These are the activations of a small neural network, seen along a few directions. Each row is one input.
Each table varies a few parts of the input and shows all the possible inputs, shuffled.
A made-up example of a description, with smaller parts first: values(3) and (point or line(9) or (line(6) and ring(8))).
Shared parts are said once, and a part with two or three values counts as separate values.

Other details of the inputs shift rows strongly along two fixed directions, in all tables alike. That doesn't count.
To show where, the next rows are all for the same input, with only those details redrawn:
7 4 9 -20 -19 29 -5 -15 -2 29 -14 -12 -31 -30
-3 -4 2 22 13 -3 12 16 -8 -9 2 6 4 14
-2 -5 -7 54 22 17 27 17 -20 -23 -11 4 18 17
7 4 2 8 -12 50 10 -17 -15 14 -31 -16 -18 -30
-8 -5 10 -3 9 -29 -2 22 7 3 24 14 -6 21
-1 -6 -7 53 22 19 27 15 -22 -25 -14 1 17 14
-7 -2 9 -5 8 -28 -2 23 3 1 22 16 -7 23
-5 -1 13 -16 6 -33 -8 20 10 11 25 16 -12 15

Rows:
R1: 11 -7 10 -44 -14 25 -32 -28 23 31 -20 -9 -12 -27
R2: -13 7 20 -75 -4 -79 -51 -7 49 21 49 20 -16 18
R3: 12 0 0 14 2 64 0 -32 -6 4 -44 -8 -3 -25
R4: 15 -4 -9 -2 -22 45 10 -1 -21 19 -24 -26 -10 -31
R5: 1 -8 -13 13 14 -7 5 6 0 -21 2 4 30 14
R6: -5 4 -20 50 13 1 29 8 -13 -39 -3 -1 29 15
R7: 3 18 -3 5 -19 44 12 -26 -16 9 -31 -15 -22 -37
R8: -1 12 13 -33 -11 15 -23 -38 18 21 -14 -2 -28 -27
R9: 7 3 5 6 -5 53 3 -26 -10 14 -36 -12 -13 -27
R10: -8 7 -5 35 3 -4 26 15 -23 -23 6 -2 3 9
R11: -5 8 -1 22 -1 -14 19 17 -14 -17 18 4 -3 13
R12: 3 -7 -27 44 4 5 27 24 -24 -26 1 -9 33 12
R13: -8 5 -5 11 12 -23 2 -4 6 -17 10 5 15 14
R14: 1 -6 -4 38 18 11 23 19 -14 -24 -4 5 13 16
R15: 14 -2 -5 -6 -17 50 1 -15 -9 21 -30 -23 -9 -29
R16: -3 -2 10 8 18 -7 -2 5 4 -4 4 10 1 16
R17: 0 -13 9 -23 11 -29 -15 13 19 6 19 11 9 19
R18: -6 9 -6 2 -10 -29 7 16 -4 -10 26 -3 1 13
R19: -1 16 13 -37 -22 15 -14 -32 9 25 -13 -6 -36 -34
R20: 0 -12 0 10 21 -7 0 9 -1 -6 1 8 21 16
R21: 2 -9 -22 39 12 3 21 14 -14 -29 -1 -2 37 17
R22: -7 10 6 -2 1 -25 6 10 4 -7 19 12 -8 10
R23: 16 3 -16 -14 -34 34 6 -9 -15 16 -15 -29 -8 -37
R24: -8 9 6 14 13 -10 4 -5 3 -15 4 9 2 10
R25: -2 -6 0 27 6 -7 18 27 -18 -10 11 2 2 18
R26: -14 8 14 -53 -5 -68 -31 -2 33 11 40 13 -10 17
R27: 5 1 18 -41 -11 18 -29 -30 18 34 -15 0 -29 -24
R28: -6 3 2 26 22 1 4 -10 2 -31 -7 17 17 14
R29: -2 -15 11 -19 13 -23 -26 2 24 5 11 16 13 18
R30: -6 1 -11 25 19 0 2 -16 0 -31 -13 6 29 9
R31: 16 -5 -14 18 -10 65 14 -12 -21 7 -43 -24 3 -34
R32: -7 -4 14 -12 5 -34 -6 19 10 9 25 13 -13 18
R33: 12 -2 -14 -1 -7 48 -12 -38 -3 3 -44 -15 13 -31
R34: 12 -1 2 -51 -21 11 -33 -34 25 28 -14 -9 -9 -31
R35: -5 4 -18 33 11 -15 21 9 -9 -32 5 3 24 15
R36: 3 16 3 -63 -45 -19 -18 -12 10 39 19 -17 -42 -32
R37: 2 -13 3 -19 -9 -31 -2 33 3 11 32 4 -2 17
R38: -2 -6 -16 21 8 -12 10 14 -6 -16 4 1 27 14
R39: -7 -1 18 -32 -12 -42 -12 29 10 19 37 9 -26 15
R40: -7 -8 1 -28 3 -46 -22 7 20 4 25 10 12 17
Describe the family of inputs behind these rows.
> values(2) and line(4) and ring(5)
The inputs of R14 and R6 match in every part but the ring(5) part. If R32 is changed in the same way as R14 into R6, which row does it become?
> R35
The inputs of R20 and R13 match in every part but the ring(5) part. If R37 is changed in the same way as R20 into R13, which row does it become?
> R18
Which other rows does R39 become when the values(2) part takes its other values? List them by row number.
> R25

Rows:
R41: 10 11 -1 -12 -28 28 3 -11 3 11 -7 -12 -17 -19
R42: -6 -6 -13 23 36 -22 12 -3 8 -22 1 11 28 21
R43: 2 -6 -5 11 25 -9 0 -3 19 -27 10 15 24 24
R44: 4 6 16 -38 -27 -1 -16 -3 17 25 9 -3 -34 -10
R45: -4 9 7 -40 -26 -12 -10 -11 3 29 7 -13 -31 -25
R46: 5 -1 0 -11 -8 31 -22 -30 -7 23 -33 -14 -3 -28
R47: 8 12 -4 49 0 84 32 -21 -29 -12 -52 -18 -12 -34
R48: 12 0 -1 -52 -42 -9 -21 0 10 32 15 -11 -22 -26
R49: -3 12 16 -36 -20 0 -35 -34 15 22 -9 0 -24 -21
R50: -3 6 6 -16 -11 7 -1 -10 -5 22 -6 -13 -26 -21
R51: 2 11 -9 -27 -27 3 -2 -12 -8 17 -5 -17 -18 -31
R52: 0 -10 5 -5 2 -44 0 30 8 -3 38 12 11 30
R53: -1 -7 -25 42 9 -1 26 24 -25 -26 -1 -7 36 9
R54: -10 -1 10 -26 20 -57 -15 -1 36 -8 36 21 5 28
R55: 15 8 0 30 -2 63 18 -8 -13 -2 -31 -9 -11 -20
R56: 3 18 5 -24 -27 5 -2 -17 4 18 0 -10 -29 -24
R57: -5 -14 -3 -6 28 -32 -4 6 20 -6 8 9 24 21
R58: -9 -3 -4 59 35 17 34 17 -30 -30 -15 5 17 16
R59: 7 -2 -1 -5 -11 37 7 -11 -19 21 -22 -20 -14 -28
R60: -6 7 -18 44 6 -7 27 16 -17 -43 4 1 28 17
R61: 2 1 -21 39 1 2 23 22 -13 -41 6 2 30 22
R62: 4 -13 -6 68 35 38 35 28 -28 -33 -16 8 29 22
R63: -7 -12 6 1 15 -29 -26 13 12 -9 13 22 22 29
R64: -21 -3 12 -23 14 -64 -30 3 14 2 24 27 5 29
R65: 1 -4 11 -18 -8 23 -4 -3 -6 34 -11 -9 -26 -25
R66: 0 -2 -5 34 21 4 -8 0 -4 -31 -5 16 28 25
R67: -1 -17 14 -46 12 -67 -32 13 47 8 40 22 6 30
R68: -12 -9 -4 14 11 -30 14 27 -8 -8 18 6 22 25
R69: 6 14 0 8 -13 36 13 -18 -11 5 -24 -14 -20 -23
R70: 9 -4 14 -37 -21 5 -15 -1 8 33 7 -8 -29 -14
Describe the family of inputs behind these rows.
> ring(5) and (values(2) or line(4))
The inputs of R44 and R70 match in every part but the ring(5) part. If R66 is changed in the same way as R44 into R70, which row does it become?
> R63
Which other rows does R47 become when the ring(5) part takes its other values? List them by row number.
> R55, R58, R62, R65
List by row number the other rows that have the ring(5) part in common with R54.
> R47, R49, R56, R60, R69
Which other rows does R67 become when the values(2) part takes its other values? List them by row number.
> R63
